These are the activations of a small neural network, seen along a few directions. Each row is one input.
Each table varies a few parts of the input and shows all the possible inputs, shuffled.
Descriptions start from the smaller parts, as in this example, which fits no table here: one of 4 places along a line, together with either a single point or one of 11 places around a ring or (one of 2 separate values, together with one of 8 places around a ring).
Shared parts are said once, and a part with two or three values counts as separate values.

Other details of the inputs shift rows strongly along three fixed directions, in all tables alike. That doesn't count.

Table:
row 1: -37	349	83	-215	213	-435	96	272	-118	-73	-173	-88	-534	-168
row 2: 94	-83	-107	208	-398	217	137	-74	156	77	112	288	140	220
row 3: 55	4	89	4	-196	-157	131	254	172	38	-2	206	-18	78
row 4: 163	234	64	-116	354	-350	-133	132	-81	75	-221	30	-237	-101
row 5: 123	-33	-13	-124	135	-202	-193	287	-240	20	79	134	-117	99
row 6: -367	150	80	76	-121	34	470	-20	533	-124	-85	-216	-9	-138
row 7: 194	320	85	-83	312	-403	-103	190	-48	32	-217	95	-262	-97
row 8: -237	-95	-154	-49	287	155	-320	-289	-148	138	69	-233	259	-68
row 9: 218	-220	-24	77	27	-15	-264	-222	-110	161	78	215	288	95
row 10: -6	-294	-122	-51	62	81	-355	23	-361	57	262	27	227	129
row 11: -243	36	-76	-52	344	257	30	-154	-100	-148	-201	-588	24	-255
row 12: 230	-207	-78	-116	-86	-21	-360	-69	-476	117	284	232	16	91
row 13: 44	-231	-16	71	-356	-16	24	87	119	109	172	300	241	168
row 14: -99	15	83	75	-183	198	170	-183	266	-72	44	-54	-4	-67
row 15: 151	124	-68	-181	41	-103	-221	90	-306	-4	15	85	-250	50
row 16: -182	403	63	-135	128	-130	170	189	151	-97	-110	-144	-466	-200
row 17: -97	46	57	80	-276	-75	266	-13	261	-13	21	158	-58	43
row 18: 232	-152	-118	146	-374	144	-16	-25	-63	145	165	376	128	274
row 19: 75	-13	-25	-152	38	-278	-110	88	-312	67	69	74	-226	-9
row 20: -241	101	79	213	-68	185	312	-257	705	-24	-150	-37	207	-51
row 21: -25	395	-33	-144	275	-189	179	336	5	-95	-288	-118	-433	-128
row 22: 307	-158	28	218	-264	-41	-23	-152	238	166	84	508	298	232
row 23: -6	89	0	189	-299	189	318	-36	362	-41	-74	100	-13	97
row 24: 329	-316	44	164	-266	103	37	-3	-34	58	132	459	287	284
row 25: -4	-192	-37	-19	-164	-73	4	-15	-92	90	182	101	144	81
row 26: -213	139	6	231	-247	355	382	-163	481	-123	-88	-158	88	-21
row 27: 52	-230	-167	6	23	235	-183	-144	-339	37	95	-74	259	46
row 28: 129	-103	127	44	-228	-105	124	152	175	31	4	182	78	85
row 29: 243	101	68	115	-182	-6	172	112	86	1	-102	187	-170	106
row 30: -424	-261	-86	-88	214	237	-153	-364	-211	-62	99	-694	302	-223
row 31: 43	139	49	-11	-18	-190	99	353	146	-35	-15	237	-177	94
row 32: -102	-105	-61	-78	174	321	-297	-335	-320	-97	41	-477	106	-148
row 33: 51	-42	24	-64	98	-102	-117	224	-117	-3	42	56	-65	66
row 34: -173	89	14	-150	182	-142	-38	231	-37	-24	-73	-269	-148	-135
row 35: -71	-37	104	117	-279	-43	383	-34	401	-49	3	57	83	39
row 36: -227	89	119	191	-234	289	337	-227	494	-147	17	-127	37	-123
row 37: 196	192	25	33	-73	-86	148	193	37	8	-130	124	-288	40
row 38: 312	-196	-77	-86	-88	29	-391	-111	-488	52	152	187	24	168
row 39: 168	324	80	-83	306	-396	-105	199	-41	42	-214	109	-268	-95
row 40: -430	-248	-97	-97	209	237	-157	-348	-211	-47	111	-680	300	-210
row 41: 88	-188	82	106	-383	-5	160	80	286	56	90	286	208	154
row 42: 197	-24	-73	-5	-249	-6	-109	-6	-101	26	102	336	-63	203
row 43: 165	-118	96	23	-205	-184	157	65	71	32	73	192	28	66
row 44: 161	-37	60	-123	59	-270	-108	58	-319	41	27	21	-215	-31
row 45: 175	120	-19	-101	203	-130	24	203	-204	-29	-191	-40	-236	-38
row 46: -113	-86	-48	79	-92	209	85	-4	95	-24	67	92	220	112
row 47: 134	90	64	171	-245	120	259	12	239	-31	-96	106	-67	84
row 48: -3	442	68	-168	188	-180	80	205	21	-151	-258	-163	-520	-137
row 49: -227	-327	-44	-38	345	284	-322	-247	-319	-102	82	-601	275	-144
row 50: 219	-92	75	-79	157	-205	-183	243	-244	-15	8	75	-120	61
row 51: 135	-168	96	108	-358	-83	252	-10	226	46	116	266	150	134
row 52: 135	-43	-116	-59	-142	39	-211	-48	-234	30	124	201	-38	150
row 53: 66	-208	-110	-95	-128	-132	-204	-28	-368	156	239	217	18	106
row 54: -281	123	-30	-204	290	116	-158	-124	-208	-96	3	-480	-176	-283
row 55: 134	28	-83	-66	98	-31	-24	124	-209	15	-75	40	-89	26
row 56: 229	40	20	136	-109	-149	-21	-22	190	102	25	410	128	106
row 57: -141	-133	-72	-25	316	154	-313	-337	-160	97	5	-295	277	-121
row 58: -275	-222	-81	-106	135	170	-237	-105	-193	21	91	-446	234	-146
row 59: 209	-343	26	84	-364	-18	-14	48	50	125	192	340	276	198
row 60: 84	-186	-68	189	-290	328	43	-235	39	41	108	62	248	127
row 61: 336	-280	-157	-31	-19	27	-268	6	-494	116	123	239	143	181
row 62: -381	35	30	-47	191	315	6	-333	69	-175	-66	-627	-13	-316
row 63: -105	74	175	143	-209	192	325	-179	451	-130	-61	-90	-57	-91
row 64: 161	230	-72	-162	181	-185	-100	259	-321	45	-120	-29	-397	-26
row 65: 220	-218	1	33	8	24	-99	65	-244	22	65	238	134	150
row 66: 55	392	-4	-114	276	-395	-116	253	-43	84	-143	164	-273	-48
row 67: 61	-360	-29	-72	14	31	-317	-29	-357	96	180	-95	246	5
row 68: 90	-168	-127	-101	-1	156	-397	-192	-460	21	155	-38	78	62
row 69: 126	-102	93	-83	41	-171	-79	176	-132	34	-21	-45	-27	-29
row 70: 74	204	43	-47	-126	-147	100	171	72	9	36	239	-315	-7
row 71: -74	238	1	-162	85	-364	136	326	-8	15	-23	-1	-323	-76
row 72: 282	-304	22	161	-272	108	32	15	-24	67	144	470	277	290
row 73: -134	117	95	289	-88	148	253	-267	632	-72	-119	-36	259	-104
row 74: -202	-54	-142	-31	279	135	-352	-266	-176	112	97	-261	275	-105
row 75: -246	-264	-93	-21	171	273	-259	-162	-183	-49	149	-373	298	-26
row 76: -321	-56	30	-26	351	179	-54	-87	-1	-188	-109	-586	45	-219
row 77: 199	-54	6	73	-61	-113	-82	-64	101	167	28	369	145	148
row 78: 9	-6	-142	38	-147	153	-29	-28	-75	51	69	48	46	105
row 79: 46	-66	47	-58	-11	-154	-27	-42	-161	9	23	-46	-112	-35
row 80: -393	-229	-104	-137	238	202	-285	-380	-385	-36	120	-597	163	-222
row 81: -183	201	219	110	-116	189	395	-163	517	-191	-152	-246	-116	-188
row 82: -326	74	62	200	-140	325	439	-49	578	-154	-96	-64	179	15
row 83: 0	196	48	-155	233	19	-81	-33	-163	-130	-167	-311	-290	-155
row 84: 194	-236	50	-28	-94	-156	-58	1	-219	82	146	88	97	56
row 85: 63	450	50	-227	226	-261	3	287	-93	-121	-248	-88	-599	-126
row 86: 163	-290	-94	13	-30	93	-206	21	-342	75	173	262	248	201
row 87: 319	-9	69	155	-94	-152	-11	-55	192	80	-7	376	134	84
row 88: -335	-39	52	186	-29	420	315	-197	404	-185	-93	-280	294	-77
row 89: 250	-100	-38	222	-253	-75	-74	-89	162	155	135	516	288	196
row 90: -291	60	5	167	64	209	128	-288	478	6	-103	-185	231	-107
row 91: -8	199	69	-138	110	-369	144	286	-26	-15	-80	-54	-318	-108
row 92: -241	-28	-162	-127	143	307	-307	-266	-302	-47	82	-407	81	-93
row 93: 24	-265	-6	72	-232	51	-14	-226	-68	46	191	113	187	60
row 94: 58	-201	-227	-70	62	161	-271	-46	-461	103	154	21	190	93
row 95: -92	184	28	111	5	-46	184	-36	459	53	-119	144	9	1
row 96: -29	211	-134	-182	312	-98	-61	229	-285	-16	-131	-153	-264	-77
row 97: -83	418	-89	-168	256	-191	171	370	22	-71	-242	-81	-444	-103
row 98: -10	146	28	-52	-131	-262	162	156	55	29	4	209	-270	25
row 99: -216	159	42	276	-105	155	249	-241	631	-46	-76	-16	254	-76
row 100: 121	107	124	19	-3	-193	113	322	133	-59	-62	197	-173	77
row 101: -283	117	157	138	-24	149	370	57	598	-221	-173	-208	-5	-91
row 102: 14	241	14	-156	248	-223	20	395	-152	-45	-132	120	-305	5
row 103: -218	-2	96	96	-78	297	178	-298	282	-148	-10	-286	40	-194
row 104: -3	81	121	41	-149	-162	226	26	159	-31	-56	72	-182	-2
row 105: -69	38	97	-134	211	-140	-24	176	-60	-49	-133	-329	-133	-170
row 106: 155	-154	-134	-27	57	-92	-340	-99	-233	241	161	326	205	153
row 107: -114	3	-74	135	-126	244	243	-58	239	-48	-66	-28	121	50
row 108: 55	334	47	-31	240	-300	-34	149	96	40	-167	94	-207	-81
row 109: -7	-48	9	19	88	79	43	64	-40	-42	-44	7	56	30
row 110: -27	231	47	-101	202	-127	100	319	-21	-72	-137	54	-232	-9
Each input here is: one of 10 places along a line, together with either one of 2 separate values or one of 9 places around a ring.
- The inputs of row 54 and row 62 match in every part but the place on the line of 10. If row 34 is changed in the same way as row 54 into row 62, which row does it become? => row 67
- The inputs of row 43 and row 6 match in every part but the place on the line of 10. If row 11 is changed in the same way as row 43 into row 6, which row does it become? => row 94
- The inputs of row 76 and row 33 match in every part but the place on the line of 10. If row 61 is changed in the same way as row 76 into row 33, which row does it become? => row 21
- Which other rows does row 39 become when the choice among 2 separate values takes its other values? List them by row number. => row 22
- Which other rows does row 50 become when the place on the ring of 9 takes its other values? List them by row number. => row 24, row 29, row 44, row 45, row 69, row 81, row 83, row 84
- Which other rows does row 1 become when the place on the line of 10 takes its other values? List them by row number. => row 17, row 19, row 44, row 53, row 79, row 80, row 93, row 98, row 104
- Which other rows does row 42 become when the place on the line of 10 takes its other values? List them by row number. => row 15, row 32, row 38, row 48, row 52, row 68, row 83, row 85, row 92
- Which other rows does row 77 become when the choice among 2 separate values takes its other values? List them by row number. => row 56

Table:
row 111: 334	166	-207	-206	143	-120	-48	265	-764	0	74	199	-440	80
row 112: -398	-301	-361	-261	29	428	-440	-449	-589	123	253	-537	141	-61
row 113: 27	-500	-54	195	-234	78	62	-150	61	46	230	579	695	349
row 114: 135	16	-142	-362	35	-260	-181	140	-642	92	120	222	-564	81
row 115: 215	-114	174	132	-117	-378	472	375	213	60	-57	288	-31	204
row 116: 128	56	30	-328	-71	-486	-456	354	-526	44	274	58	-414	17
row 117: -424	-415	-329	-118	437	215	-521	-195	-477	55	133	-433	662	-62
row 118: 312	-281	-46	333	-276	-60	-96	-737	155	318	182	488	574	103
row 119: -96	341	117	54	192	236	26	0	593	-240	-308	-314	-112	-101
row 120: -218	381	-314	-247	380	184	-65	131	-523	-85	-109	-617	-328	-225
row 121: 399	-369	137	255	-290	380	-159	-363	208	-47	189	456	433	357
row 122: -251	57	205	-69	-73	-1	328	192	430	-143	-185	-504	-86	-354
row 123: 268	-118	360	-24	-335	-302	377	303	199	-47	0	298	-164	1
row 124: -290	-508	-108	261	-102	337	159	-196	243	69	95	-476	664	21
row 125: 142	110	39	-177	497	-259	-450	285	-402	113	119	358	-238	-7
row 126: 416	174	125	196	-228	39	300	133	100	-100	-278	418	-274	178
row 127: 82	45	310	14	-454	-353	214	137	199	-159	211	367	-345	76
row 128: -451	390	61	90	271	176	59	126	601	-63	-139	-176	-19	-203
row 129: -199	505	3	111	182	-204	144	-350	578	169	-333	-273	23	-319
row 130: -132	365	1	149	15	348	276	1	343	-205	-471	-402	-178	-132
- The inputs of row 120 and row 111 match in every part but one. If row 128 is changed in the same way as row 120 into row 111, which row does it become? => row 125
- Describe the family of inputs behind these rows. => one of 2 separate values, together with either a single point or one of 9 places around a ring
